A small network was shown many inputs. Here are its activations along a few directions, one row for each input.
In each table, some parts of the input vary, and every possible input appears once, in random order.
A made-up example of a description, with smaller parts first: one of 5 places around a ring, together with either a single point or (one of 2 separate values, together with one of 4 places along a line) or one of 9 places along a line.
Shared parts are said once, and a part with two or three values counts as separate values.

Other details of the inputs vary at random and push rows far along two fixed directions, the same in every table; ignore that.

Table:
x1: [ 40  14  14 -21  30 -40 -18  51  -5  27  -5   0   6]
x2: [-42  31 -40 -10  40 -28   6  38 -29   1   3  28  29]
x3: [  1 -24  32  16 -33  25  15 -24  37 -26  -8  -9 -25]
x4: [-35  48 -53  -5  56 -43  -6  54 -36   5 -14  33  31]
x5: [ -9 -25  16  14 -30  34   5 -35  29  15  10  -9 -24]
x6: [-73  13 -44  -9  17  30  -8 -48 -29 -25 -16 -10  -2]
x7: [ 16  36 -43 -13  29 -38 -38  34 -38   6 -19  29  55]
x8: [-18 -30 -18  13 -31  41  -3 -34   4 -20  17  -9 -15]
x9: [ 36  23  -3  10  33 -31  -9  48   2 -12 -26  -2  16]
x10: [ 34  14  -3   3  39 -22 -12  41  -6  31  -2   1  22]
x11: [-30 -22  33 -19  -3  28  44 -46   5  -5  -9 -20 -45]
x12: [  9  31 -40 -10  11 -32 -31  13 -27   1 -12  19  37]
x13: [-16  44 -67  -8  37 -25 -63  31 -34   6  -8   6  57]
x14: [ 63   2  19   5  29 -23  19  46   4  17  -3   2   1]
x15: [-34 -22  50   2 -26   7  56 -24  35   8   6  21 -58]
x16: [ 42  30  13 -11  32 -42 -16  42   5  28  -9   4   7]
x17: [  1  13  19 -13  32 -42  44  51  -2  22  -4  23 -12]
x18: [-58   7 -79  -2 -22  56 -43 -28 -22 -17  18  -9  30]
x19: [-12 -21  65  16 -34  13  51 -32   8  -3  15 -10 -52]
x20: [-14 -19  65  21 -32  17  45 -32   9  -1   2  -1 -56]
x21: [ 21   6   9   8   1   2   3   2  20  23   3  -7 -14]
x22: [-31  -8   0  -7 -37  33 -16 -44  17  -7  19  -6  -3]
x23: [-14 -15   0  10 -28  26   3 -22  20 -36   4 -16   0]
x24: [-37 -23  24 -22  -5  33  32 -47  -1 -12  -8 -18 -50]
x25: [ 15   3 -27  13  25  -7 -12  19 -15  -2   7   2  28]
x26: [ 25 -12  16 -17 -18 -23   0  -1  -2   7  -2   8  -9]
x27: [ 23  11  41 -20  66 -31  33  23 -13  17 -27  -1 -18]
x28: [ -6 -18  -8  15 -23  34   7 -32  12 -15  21  -6  -4]
x29: [  8 -25  27 -16 -53   9  13 -37  16  -4   8   3 -30]
x30: [-18 -18 -13  21 -28  45  -1 -41  12 -18  11   1  -8]
x31: [ 25  -7  18   4  -4  -2  14  20  18 -17 -11 -12  -2]
x32: [ 13  10 -19  -2  15  -6 -16  37  -8 -26 -15  -7  19]
x33: [-51   8 -79  21 -16  47 -36 -39 -18 -35  11   0  29]
x34: [-27  12  -6   6   2   3   5  10 -42 -13   0   1  -5]
x35: [-49 -16 -38  14 -31  38 -20 -36   3 -48   7 -17  20]
x36: [-74   7 -44 -17  20  33  -5 -44 -35 -26  -5 -11  13]
x37: [-79   4 -28  19 -27  42  -5 -46 -37 -34  14   0   6]
x38: [ 39   2  39 -21   1 -18   1  25  17  23   3  -4 -20]
x39: [-33  -8 -52  19  -7  35 -25 -28 -15 -25  14   1  28]
x40: [  2 -27   0  15 -22  26  12 -22  12  -7  14  -9 -12]
x41: [ -2  23 -36 -17  22 -18 -39  30 -22  11   0  -1  42]
x42: [ 19  -6  16  16   1 -12   3  11  21 -15 -17 -11 -11]
x43: [-56  -6 -32  -2 -35  38 -39 -48   3 -11  11  -3  12]
x44: [ -2 -17  31 -13 -43  22   8 -31  32   7  17 -14 -26]
x45: [ 59   7  28 -20   7 -47  13  33  -2  23 -10  13   6]
x46: [  6 -33  23  23 -26  28  16 -34  27  -3   8  -2 -30]
x47: [ 20 -29  54  -7 -51   3  27 -45  31   4   9   7 -34]
x48: [-11  40 -78   7  44 -11 -53  34 -35  12  -7   2  56]
x49: [ 14  29 -41 -10  31 -44 -40  33 -39   9 -20  27  54]
x50: [  1   7 -15   4   6  15 -12   1   1  12  10  -3  16]
x51: [ 42   1  33   6  12  -6  11  20  23  35  -4   0 -14]
x52: [-59   9 -75   4 -19  51 -39 -36 -16 -15  24  -9  41]
x53: [ -4  -8  42 -13   6 -24  51  27  14  16   2  20 -46]
x54: [-13 -19   1  -5 -41   6  -6 -45   3  -8   8   9   1]
x55: [-42  28 -40   8  14   3  -8  15 -58 -16  -1   2  30]
x56: [ 56 -18  84  -9  -2 -29  23  10  42  37   5  -5 -39]
x57: [ 51 -10  48  -2  -2  -4  31  18  31  36   6 -12 -27]
x58: [ 45  -1  18   0  26 -31   1  55   4  -8 -20  -8   1]
x59: [-32 -24  51  -1 -25   6  60 -25  33   4  14  17 -55]
x60: [ 41  25  19 -13  32 -36 -16  44   3  30 -11  10  13]
x61: [ 52   1  21  -5  28 -24   3  48   5  37  -3  -6  -9]
x62: [ 42  24  17 -18  32 -39 -11  44   2  27   2   2  18]
x63: [-28  -6  35  23 -31  16  31 -35  -1 -10   4  -6 -47]
x64: [ 65  -8  48   4  23 -39  25  55  21   5 -21 -11  -9]
x65: [ 47 -21  59  12   4 -20  26  21  34  -4 -13 -10 -22]
x66: [ 27  10  -7 -13  12 -43 -13  19 -18  12  -3  14  29]
x67: [  5  23   9 -18  72 -26  12  26 -28  13 -36   5   0]
x68: [ 18 -37  48 -10 -55  -1  29 -40  28   8   8  -1 -36]
x69: [-24 -17  -4  13 -32  36  -2 -31  19 -41   1 -12   0]
x70: [-32  -2 -55  24 -10  30 -26 -29 -10 -22   8  -2  16]
x71: [-40  -3 -52   4 -18  38 -25 -22  -9  -1  15 -13  25]
x72: [  9  26 -42  10  47 -26 -37  54 -25 -18 -30   6  53]
x73: [ 10  16 -25  -5   4 -33 -24   4 -18   5 -11  15  23]
x74: [ 31  17  -6 -16  10 -38 -10  20 -17   9  -3  16  30]
x75: [-29  -3 -58   8 -14  42 -25 -18 -19 -29  14  -2  18]
x76: [32 -8 15 14  7  5 13  5 11  1  7  3 -4]
x77: [ 56 -18  82 -11  -5 -31  26  11  43  37   9 -10 -38]
x78: [-28 -20 -12   9 -32  39  -5 -42  16   3  24 -16  -3]
Each input here is: one of 6 places along a line, together with either one of 3 separate values or (one of 2 separate values, together with one of 5 places along a line).
Changing only the place on the line of 6 turns x74 into x12. The same change can be made to x52. Which row results?
Answer: x21
Changing only the place on the line of 6 turns x41 into x13. The same change can be made to x44. Which row results?
Answer: x16
Which other rows does x11 become when the choice among 3 separate values takes its other values? List them by row number.
Answer: x17, x55
Start at x70 and move only the place on the line of 6, one step at a time. The first step leads to x46. Which rows follow, in order?
Answer: x39, x25, x40, x8
Which other rows does x52 become when the choice among 2 separate values takes its other values? List them by row number.
Answer: x78
Which other rows does x47 become when the place on the line of 5 takes its other values? List them by row number.
Answer: x22, x50, x69, x76
Which other rows does x24 become when the choice among 3 separate values takes its other values? List them by row number.
Answer: x34, x53

Table:
x79: [ -4  14  15 -15 -12 -23   8  21   4   4  -4  13  -5]
x80: [ 18 -27  65  -5 -16  30  32 -44  21  32  12 -27 -50]
x81: [-77  -4 -65  11 -30  65  -6 -43 -18 -20  36  -5   7]
x82: [ 19  -8  39  12 -10 -43  29   7   1  19   3  31 -19]
x83: [-24  26 -25 -24  20 -29 -24  20 -14   0 -16  18  38]
x84: [-37   9 -39 -10 -13  -7 -11   9 -33 -11   9  25  35]
x85: [  7 -37  38  17 -46  32  42 -30  25 -28   9 -11 -32]
x86: [ 13   5  22 -28   7 -30   0  -1   1  15 -16  11  -9]
x87: [ 11   0  -6   3  24 -14  -4  14  11 -25 -20 -13   5]
x88: [ -2   6  -7  29  20  -1   9  13 -15  21  18  11  -1]
x89: [ 23   5  -7  -4  27 -10 -14  11  -7 -17 -29 -11   7]
x90: [  1  25 -17 -31  17 -20 -29  -1 -47   8 -11  11  36]
x91: [  6   9  -7  -9  33   7  -3   5   1  25 -10  -6  -9]
x92: [ 80 -11  -4   8 -15 -31 -51  31  37  37  27  -5  30]
x93: [ 30   3   5  -3  16  -1  -9  -5 -20 -12 -20 -20  11]
x94: [ 25   9  14   3  13 -11  11  42  11 -22 -20  -5   0]
x95: [-18 -25  37   2 -16  33  30 -32  53  12  13 -18 -53]
x96: [-11  18  -4   2  22   6   1  32   4  15  10  -3  -7]
x97: [-59 -19 -51  41 -40  48 -13 -51 -14 -53   9   4  17]
Describe the family of inputs behind these rows.
Answer: either a single point or (one of 3 separate values, together with one of 6 places along a line)
Which other rows does x80 become when the choice among 3 separate values takes its other values? List them by row number.
Answer: x90, x93
Which other rows does x83 become when the choice among 3 separate values takes its other values? List them by row number.
Answer: x87, x95

Table:
x98: [ 16 -11  23   7   4   3  23   2   2  -2  -3  -8 -20]
x99: [-76  -7 -49  -1 -49  38 -16 -53 -11 -31  19  11  14]
x100: [ 17  18  -3  -9  40 -26  -6  41 -17  -2 -19  -3  16]
x101: [-76  -4 -53   4 -18  60 -26 -51  -6 -33   8 -18  12]
x102: [-77  -5 -47   0 -50  37 -17 -53 -11 -31  20  10  14]
x103: [ -7 -21  30  18 -16  24  30 -14  32  -5   7 -10 -35]
x104: [ 16   1  19   9  11 -15  19  30   3  -6  -7   2  -8]
x105: [ -1   7 -74  -2 -27  28 -77 -17   0 -20   9 -12  62]
x106: [ 14  22  -2 -23  28 -39 -11  30 -19  15 -12  12  21]
x107: [ 16  10  -2   6  29 -11   4  27 -20  -2  -9  -3   9]
x108: [ -6 -14  22  -3 -20  17  17 -30  13  23  16  -2 -31]
x109: [ 25  19  -3   3  34 -32  -2  31 -27   2 -17  10  17]
x110: [ -3 -18  23  16  -6  30  23 -23  18   2   7 -17 -30]
x111: [ 20   0  20  -8  20 -15  11  21   2  -1 -14  -7  -9]
x112: [ -8 -18  24   1  -5  24  17 -22  27  -2   0 -18 -30]
x113: [ 26  17  -5   1  35 -32  -1  31 -27   2 -18  10  17]
x114: [ 21  21  -4 -10  30 -34  -4  30 -27  19  -5  14  20]
x115: [ -9 -16  27 -18 -28   2  14 -32  15   4   4   1 -24]
x116: [ 65 -40  39  17 -53  22  -9 -27  50  13  20 -18 -18]
x117: [ 16  18 -10  10  45 -18   3  50  -7   6 -10   4  15]
x118: [ -5 -18  28  -5 -23   4  15 -30  15 -13  -8  -4 -27]
x119: [ 18   3  24  -8  11 -25   7  10   0  -2 -18   2  -6]
x120: [-10 -14  33 -14 -24  11  14 -31  25  20  10  -6 -34]
x121: [ 15  10  -7  10  40  -1   3  25 -11  10  -6  -6   7]
x122: [  1 -20  33  -5 -29   7  25 -33  12   9  11   2 -31]
x123: [ -3 -21  33   9 -32   3  29 -22  21 -15  -1   5 -32]
x124: [ 86   4  -3  12   6 -39 -34  59  21  17   2   1  38]
x125: [ -7 -12  24  -2 -20  17  16 -30  13  23  16  -3 -30]
x126: [ 17  -1  17   7  12 -15  20  30   3  -6  -8   2  -9]
x127: [  3  18  -5  -5  18 -22  -2  29  -6  23   4  14   8]
x128: [-52  32 -85   6  15  -2 -44  12 -50 -37  -9  18  62]
x129: [ 13   7  17 -20  15 -18   3  12   6  30  -2   2  -9]
x130: [-65  29 -88  -5   7  15 -45  -1 -38  -9  12  16  51]
Describe the family of inputs behind these rows.
Answer: one of 3 separate values, together with either a single point or (one of 2 separate values, together with one of 5 places along a line)
Changing only the choice among 3 separate values turns x110 into x101. The same change can be made to x108. Which row results?
Answer: x129
List by row number the other rows that have the choice among 3 separate values in common with x117.
Answer: x99, x102, x103, x104, x123, x124, x126, x127, x128, x130
Start at x101 and move only the place on the line of 5, one step at a time. The first step leads to x100. Which rows follow, in order?
Answer: x119, x106, x120
